A small network was trained on invented records. Each row is its activation on one of them, seen along a few directions.
Each row is followed by the record's values for the fields NUTEN, FOVAR, PAG, KET, GIF, PUMAL.
Not every record has every field; a missing one is written missing.
The largest differences between rows may come from other fields.
In the rows, zero is written as 500.
Random noise pushes rows far along 3 fixed directions. That doesn't count. These rows show it; they differ only by the noise:
[577 709 505 491 402 599 517 329 519 461 652 587 421 407 465 401 415 411
 478]
[678 618 491 481 373 486 523 434 541 534 530 572 446 516 477 428 534 471
 489]
[440 504 447 517 378 667 586 458 382 567 480 435 477 495 474 480 458 422
 524]
[534 596 478 509 408 573 538 422 432 525 551 525 476 446 476 449 495 428
 508]
[586 430 429 468 262 649 624 513 537 635 353 402 406 697 468 472 455 490
 505]

[510 558 523 464 627 518 353 245 473 470 615 707 576 427 719 470 584 494
 537] => NUTEN is pota, FOVAR is korub, PAG is das, KET is missing, GIF is lovut, PUMAL is marut
[423 506 559 524 649 438 387 436 562 414 500 589 506 412 583 526 525 556
 467] => NUTEN is pota, FOVAR is pive, PAG is nuput, KET is kesi, GIF is fik, PUMAL is nafi
[412 669 537 512 482 657 454 349 393 369 636 528 379 322 508 441 452 372
 438] => NUTEN is dun, FOVAR is pive, PAG is nuput, KET is kesi, GIF is missing, PUMAL is missing
[414 636 526 526 529 545 514 369 406 426 645 553 487 343 463 422 418 406
 533] => NUTEN is pota, FOVAR is pive, PAG is nuput, KET is kesi, GIF is fik, PUMAL is nafi
[553 584 502 525 454 529 554 514 646 537 575 477 423 480 380 455 349 536
 458] => NUTEN is pota, FOVAR is pive, PAG is das, KET is missing, GIF is missing, PUMAL is missing
[620 496 509 462 543 551 411 406 551 343 445 599 311 545 578 431 585 453
 340] => NUTEN is dun, FOVAR is lof, PAG is nuput, KET is roteb, GIF is meri, PUMAL is marut
[415 536 542 601 564 520 556 620 457 467 539 413 526 406 388 512 506 503
 472] => NUTEN is pota, FOVAR is pive, PAG is missing, KET is missing, GIF is missing, PUMAL is missing
[569 334 409 507 362 483 605 618 360 647 276 397 554 682 525 524 633 541
 540] => NUTEN is pota, FOVAR is lof, PAG is das, KET is missing, GIF is meri, PUMAL is fen
[519 592 550 525 554 375 492 483 604 486 717 553 609 346 400 465 374 568
 578] => NUTEN is pota, FOVAR is lof, PAG is das, KET is missing, GIF is fik, PUMAL is nafi
[568 591 535 509 642 372 382 474 507 466 501 557 611 416 539 503 699 500
 519] => NUTEN is pota, FOVAR is pive, PAG is missing, KET is missing, GIF is missing, PUMAL is missing
[515 427 457 488 403 403 613 549 175 614 446 450 655 542 561 534 791 419
 589] => NUTEN is pota, FOVAR is korub, PAG is das, KET is missing, GIF is lovut, PUMAL is fen
[718 635 543 546 523 205 537 667 638 440 547 556 481 433 374 474 571 611
 411] => NUTEN is pota, FOVAR is pive, PAG is das, KET is missing, GIF is fik, PUMAL is nafi
[635 532 538 429 442 492 475 449 477 474 494 591 511 534 553 465 585 506
 481] => NUTEN is pota, FOVAR is korub, PAG is das, KET is missing, GIF is nal, PUMAL is marut
[606 384 496 511 485 353 449 688 641 590 390 430 438 629 448 543 563 614
 450] => NUTEN is dun, FOVAR is pive, PAG is nuput, KET is kesi, GIF is missing, PUMAL is missing
[285 248 427 478 396 855 632 537 319 528 254 296 401 675 539 555 466 489
 478] => NUTEN is pota, FOVAR is korub, PAG is nuput, KET is dipos, GIF is nal, PUMAL is marut
[454 647 493 479 479 457 516 452 463 525 654 567 597 462 433 491 418 435
 558] => NUTEN is dun, FOVAR is lof, PAG is das, KET is missing, GIF is lovut, PUMAL is nafi
[576 368 500 500 515 347 467 604 577 561 299 514 547 613 601 559 650 606
 484] => NUTEN is pota, FOVAR is pive, PAG is das, KET is missing, GIF is fik, PUMAL is nafi
[349 483 514 629 628 493 507 586 378 530 574 411 634 355 419 513 522 496
 549] => NUTEN is dun, FOVAR is pive, PAG is missing, KET is missing, GIF is missing, PUMAL is missing
[416 593 535 482 426 646 521 392 382 455 629 520 516 348 486 478 465 386
 538] => NUTEN is pota, FOVAR is lof, PAG is das, KET is missing, GIF is missing, PUMAL is missing
[584 642 525 569 573 309 516 555 590 460 648 553 537 351 377 456 446 573
 479] => NUTEN is pota, FOVAR is pive, PAG is das, KET is missing, GIF is fik, PUMAL is nafi
[492 421 493 503 408 488 608 618 432 527 344 411 449 586 451 505 556 489
 487] => NUTEN is pota, FOVAR is pive, PAG is nuput, KET is kesi, GIF is fik, PUMAL is nafi
[533 521 465 460 514 502 471 503 568 532 413 469 484 507 501 523 543 515
 472] => NUTEN is pota, FOVAR is pive, PAG is das, KET is missing, GIF is missing, PUMAL is missing
[456 529 512 506 560 512 421 365 561 498 542 591 551 455 611 484 433 520
 542] => NUTEN is pota, FOVAR is pive, PAG is das, KET is missing, GIF is fik, PUMAL is nafi
[404 526 578 445 658 585 328 291 529 429 602 660 569 400 675 502 465 510
 502] => NUTEN is pota, FOVAR is korub, PAG is das, KET is missing, GIF is nal, PUMAL is marut
[503 431 444 504 501 400 446 589 334 519 403 490 555 560 564 541 697 517
 535] => NUTEN is dun, FOVAR is lof, PAG is nuput, KET is kesi, GIF is meri, PUMAL is fen
[479 408 470 466 475 607 458 385 593 581 411 520 504 649 649 503 422 562
 528] => NUTEN is pota, FOVAR is lof, PAG is das, KET is missing, GIF is meri, PUMAL is fen
[652 543 502 485 339 544 617 609 743 530 443 421 307 632 364 467 371 570
 379] => NUTEN is pota, FOVAR is pive, PAG is das, KET is missing, GIF is missing, PUMAL is missing
[377 359 469 600 523 510 537 610 164 614 372 400 698 470 523 550 734 439
 622] => NUTEN is pota, FOVAR is pive, PAG is missing, KET is missing, GIF is missing, PUMAL is missing
[379 540 430 501 402 724 580 517 454 487 483 447 407 511 442 511 408 419
 478] => NUTEN is dun, FOVAR is pive, PAG is das, KET is missing, GIF is missing, PUMAL is missing
[361 169 468 519 580 492 465 641 434 612 167 395 557 679 638 634 657 634
 506] => NUTEN is pota, FOVAR is lof, PAG is nuput, KET is kesi, GIF is meri, PUMAL is fen
[488 562 490 496 336 685 629 490 615 474 534 358 347 568 428 473 202 490
 458] => NUTEN is pota, FOVAR is pive, PAG is das, KET is missing, GIF is fik, PUMAL is nafi
[358 606 487 503 473 730 596 407 537 418 634 440 398 450 426 515 175 370
 503] => NUTEN is dun, FOVAR is pive, PAG is das, KET is missing, GIF is fik, PUMAL is nafi
[360 281 458 460 582 790 476 517 675 396 240 443 242 678 591 511 412 543
 342] => NUTEN is dun, FOVAR is pive, PAG is nuput, KET is roteb, GIF is fik, PUMAL is marut
[512 414 452 517 359 555 615 649 360 574 302 388 457 573 470 534 627 468
 462] => NUTEN is pota, FOVAR is pive, PAG is das, KET is missing, GIF is missing, PUMAL is missing
[376 520 464 547 404 634 629 534 313 445 462 396 477 429 457 501 464 414
 471] => NUTEN is pota, FOVAR is pive, PAG is das, KET is missing, GIF is fik, PUMAL is nafi
[689 419 465 519 395 333 603 694 674 618 374 419 488 669 397 495 487 651
 493] => NUTEN is pota, FOVAR is pive, PAG is das, KET is missing, GIF is fik, PUMAL is nafi
[411 431 484 555 481 487 570 614 303 473 374 416 508 464 471 541 613 492
 490] => NUTEN is pota, FOVAR is pive, PAG is nuput, KET is kesi, GIF is fik, PUMAL is nafi
[536 510 484 428 281 647 532 332 553 537 585 463 505 570 534 421 316 447
 616] => NUTEN is dun, FOVAR is lof, PAG is das, KET is missing, GIF is zim, PUMAL is nafi
[631 676 492 462 365 590 536 300 494 472 654 607 433 440 508 402 514 400
 511] => NUTEN is pota, FOVAR is lof, PAG is das, KET is missing, GIF is missing, PUMAL is missing
[418 494 529 588 589 575 487 451 371 526 560 461 599 413 510 542 487 427
 598] => NUTEN is pota, FOVAR is pive, PAG is missing, KET is missing, GIF is missing, PUMAL is missing

Here are new rows. What are their fields?
[381 597 511 553 473 728 533 360 404 460 606 482 513 412 475 438 404 384
 545] => NUTEN is pota, FOVAR is pive, PAG is missing, KET is missing, GIF is missing, PUMAL is missing
[639 628 506 520 524 356 487 530 561 424 589 566 490 444 459 523 487 498
 489] => NUTEN is dun, FOVAR is pive, PAG is das, KET is missing, GIF is fik, PUMAL is nafi
[417 428 525 593 575 540 496 568 386 489 470 403 554 448 491 567 560 443
 499] => NUTEN is dun, FOVAR is pive, PAG is missing, KET is missing, GIF is missing, PUMAL is missing
[817 541 537 428 387 287 445 476 599 604 517 654 574 561 519 449 682 545
 590] => NUTEN is pota, FOVAR is lof, PAG is das, KET is missing, GIF is missing, PUMAL is missing
[472 416 511 537 492 426 622 712 598 540 404 367 433 574 349 524 428 596
 459] => NUTEN is pota, FOVAR is pive, PAG is nuput, KET is kesi, GIF is fik, PUMAL is nafi
[606 397 456 551 490 279 513 689 273 655 328 500 646 496 511 548 841 516
 564] => NUTEN is pota, FOVAR is pive, PAG is das, KET is missing, GIF is missing, PUMAL is missing
[435 506 514 500 575 542 431 405 515 456 487 561 509 475 629 517 502 522
 454] => NUTEN is pota, FOVAR is lof, PAG is das, KET is missing, GIF is meri, PUMAL is fen
[270 423 434 553 507 602 561 595 288 469 419 400 521 465 462 567 517 462
 537] => NUTEN is dun, FOVAR is pive, PAG is nuput, KET is kesi, GIF is fik, PUMAL is nafi
[532 618 544 481 698 286 383 465 538 421 551 603 553 349 505 491 613 515
 499] => NUTEN is pota, FOVAR is pive, PAG is nuput, KET is kesi, GIF is fik, PUMAL is nafi
[496 706 503 456 429 675 433 327 596 375 657 579 318 454 486 422 359 409
 445] => NUTEN is dun, FOVAR is pive, PAG is nuput, KET is kesi, GIF is missing, PUMAL is missing
[577 454 461 473 324 581 580 482 623 537 398 447 389 685 458 455 389 547
 505] => NUTEN is pota, FOVAR is pive, PAG is nuput, KET is kesi, GIF is fik, PUMAL is nafi
[250 381 426 585 566 610 529 625 236 554 458 343 571 401 483 636 508 409
 546] => NUTEN is dun, FOVAR is pive, PAG is das, KET is missing, GIF is missing, PUMAL is missing
[476 539 572 536 649 457 333 410 577 457 555 625 587 440 603 505 593 499
 503] => NUTEN is dun, FOVAR is pive, PAG is missing, KET is missing, GIF is missing, PUMAL is missing
[437 552 529 544 742 258 361 526 428 445 581 656 658 302 574 532 679 479
 512] => NUTEN is dun, FOVAR is pive, PAG is das, KET is missing, GIF is fik, PUMAL is nafi
[549 545 438 489 361 528 587 559 504 476 451 475 451 575 449 488 484 479
 486] => NUTEN is dun, FOVAR is pive, PAG is das, KET is missing, GIF is fik, PUMAL is nafi
[545 547 516 511 452 602 553 482 532 486 489 470 387 495 474 542 417 449
 453] => NUTEN is pota, FOVAR is pive, PAG is das, KET is missing, GIF is missing, PUMAL is missing
[434 493 462 471 541 499 526 520 493 518 430 425 536 483 495 516 489 475
 514] => NUTEN is pota, FOVAR is pive, PAG is das, KET is missing, GIF is fik, PUMAL is nafi
[160 537 484 612 561 737 620 569 330 452 595 331 464 268 355 541 307 424
 444] => NUTEN is pota, FOVAR is pive, PAG is das, KET is missing, GIF is missing, PUMAL is missing
[453 478 464 524 530 472 481 606 399 505 425 518 489 487 473 551 655 499
 507] => NUTEN is dun, FOVAR is pive, PAG is nuput, KET is kesi, GIF is missing, PUMAL is missing
[462 443 460 452 407 538 458 511 377 580 512 492 595 517 557 535 598 435
 623] => NUTEN is dun, FOVAR is lof, PAG is das, KET is missing, GIF is missing, PUMAL is missing
